A small network was trained on made-up records. Each row is its average activation on records with the value named, seen along a few directions.
Values that are neighbours, or in one group, have similar rows; names and order tell nothing.
In the rows, 500 means zero.
Strong random noise was added to every row along 15 fixed directions; ignore it. To show where, here is one row again and again, with new noise each time:
275 715 689 324 564 381 630 503 662 380 576 342 240 545 564 345 489 410
 564 466 554 490 470 560 410 516
626 486 674 621 543 516 648 565 565 490 470 538 356 602 593 457 482 556
 398 649 508 576 416 536 384 569
593 428 389 439 439 451 517 446 472 550 605 378 400 336 411 580 679 630
 547 392 525 408 625 533 535 571
554 512 383 628 536 471 375 466 501 378 445 580 590 502 622 423 336 603
 554 490 610 534 513 484 655 417
599 508 448 522 552 600 580 409 491 422 484 493 393 397 595 424 585 461
 519 447 369 549 584 589 481 468
732 523 585 274 347 597 349 435 498 511 505 553 538 628 626 555 611 423
 503 435 434 320 629 399 515 346
300 538 475 550 467 341 560 686 417 526 551 441 543 525 397 651 333 551
 583 480 564 448 322 593 552 510
602 642 521 727 545 565 548 383 691 570 544 502 597 595 515 562 392 665
 557 614 496 633 515 422 377 809
551 492 583 568 483 403 391 492 533 513 363 385 417 607 536 579 477 348
 359 590 568 353 338 333 652 371
338 481 413 496 619 483 391 538 487 510 520 455 548 449 338 476 581 458
 446 446 693 544 387 382 504 612
489 467 532 523 334 494 443 496 527 584 553 737 453 531 603 320 505 509
 452 450 315 519 419 546 489 349
470 531 580 594 622 582 620 471 622 523 368 345 382 588 417 576 430 382
 449 549 499 457 328 573 416 591
407 426 502 759 371 504 574 525 582 638 370 662 349 550 468 442 419 555
 326 525 417 461 360 558 581 501
722 521 603 557 588 603 500 447 775 463 477 570 420 607 694 463 447 476
 416 578 397 458 214 650 314 430
576 533 374 585 636 505 477 580 508 455 723 562 520 489 609 473 572 605
 450 514 634 655 418 516 344 631
664 398 143 670 561 543 442 639 420 450 561 646 397 443 588 551 587 682
 264 418 780 518 440 556 528 583
587 146 621 380 567 574 426 635 439 505 556 582 409 629 484 283 573 548
 413 479 721 412 440 705 408 270


Values of E:
e2: 545 537 395 679 331 394 486 529 329 604 515 628 490 508 569 495 450 526
 406 542 364 696 489 394 556 476
e8: 748 342 530 397 496 479 508 464 554 550 469 354 523 362 435 784 622 522
 510 558 425 266 421 567 497 453
e7: 581 525 494 531 356 494 583 572 324 445 450 637 458 553 607 497 515 609
 435 533 570 568 847 367 645 544
e6: 553 384 506 446 570 531 390 547 543 303 296 709 621 405 564 362 473 621
 447 560 666 500 533 474 611 383
e10: 418 477 454 599 464 298 397 477 551 484 505 605 587 419 533 373 307 656
 569 587 536 603 420 486 570 450
e16: 316 576 479 520 606 583 600 430 657 491 537 398 368 616 432 382 440 500
 493 450 699 515 667 567 412 713
e4: 639 404 374 569 562 482 410 482 506 450 523 561 542 369 594 468 538 509
 455 498 395 552 327 567 520 344
e15: 585 694 409 504 700 678 595 445 568 358 520 362 570 540 642 699 462 438
 563 550 508 501 627 588 379 598
e3: 731 543 435 264 400 609 479 601 501 437 377 742 390 542 564 476 476 532
 400 338 470 508 303 620 340 467
e13: 453 376 622 542 597 631 548 421 691 546 453 487 317 642 474 273 506 458
 385 530 599 462 498 617 392 508
e14: 506 534 422 565 374 373 454 517 680 559 649 588 251 580 718 416 541 505
 255 490 513 393 364 531 497 398
e5: 523 496 351 458 379 298 510 363 611 429 611 516 451 94 551 442 598 689
 634 408 283 419 585 597 660 452
e1: 479 563 414 603 436 526 465 375 780 527 488 558 405 379 604 554 676 592
 328 532 444 302 581 476 612 495
e11: 626 529 413 403 545 668 296 413 660 426 275 577 673 545 501 623 483 495
 408 476 657 328 521 358 588 527
e9: 612 400 634 302 354 638 340 386 527 621 377 548 580 731 488 455 394 366
 542 442 401 325 537 559 478 239
e12: 545 516 625 366 607 461 528 463 578 333 260 402 497 465 450 473 345 549
 576 543 672 486 515 463 552 559
E is arranged as a 4 by 4 grid.
Q: What is the length, in steps, of the shortest route from e6 to e2?
A: 3
A value of E combines one of 4 hidden first parts with one of 4 second parts; all combinations occur once.
Q: e2 and e11 share the first part; e2 and e4 share the second. Which value has the first part of e4 and the second part of e11?
A: e14
Q: e7 and e12 share the first part; e7 and e15 share the second. Which value has the first part of e15 and the second part of e12?
A: e10
Q: e6 and e1 share the first part; e6 and e16 share the second. Which value has the first part of e16 and the second part of e1?
A: e3
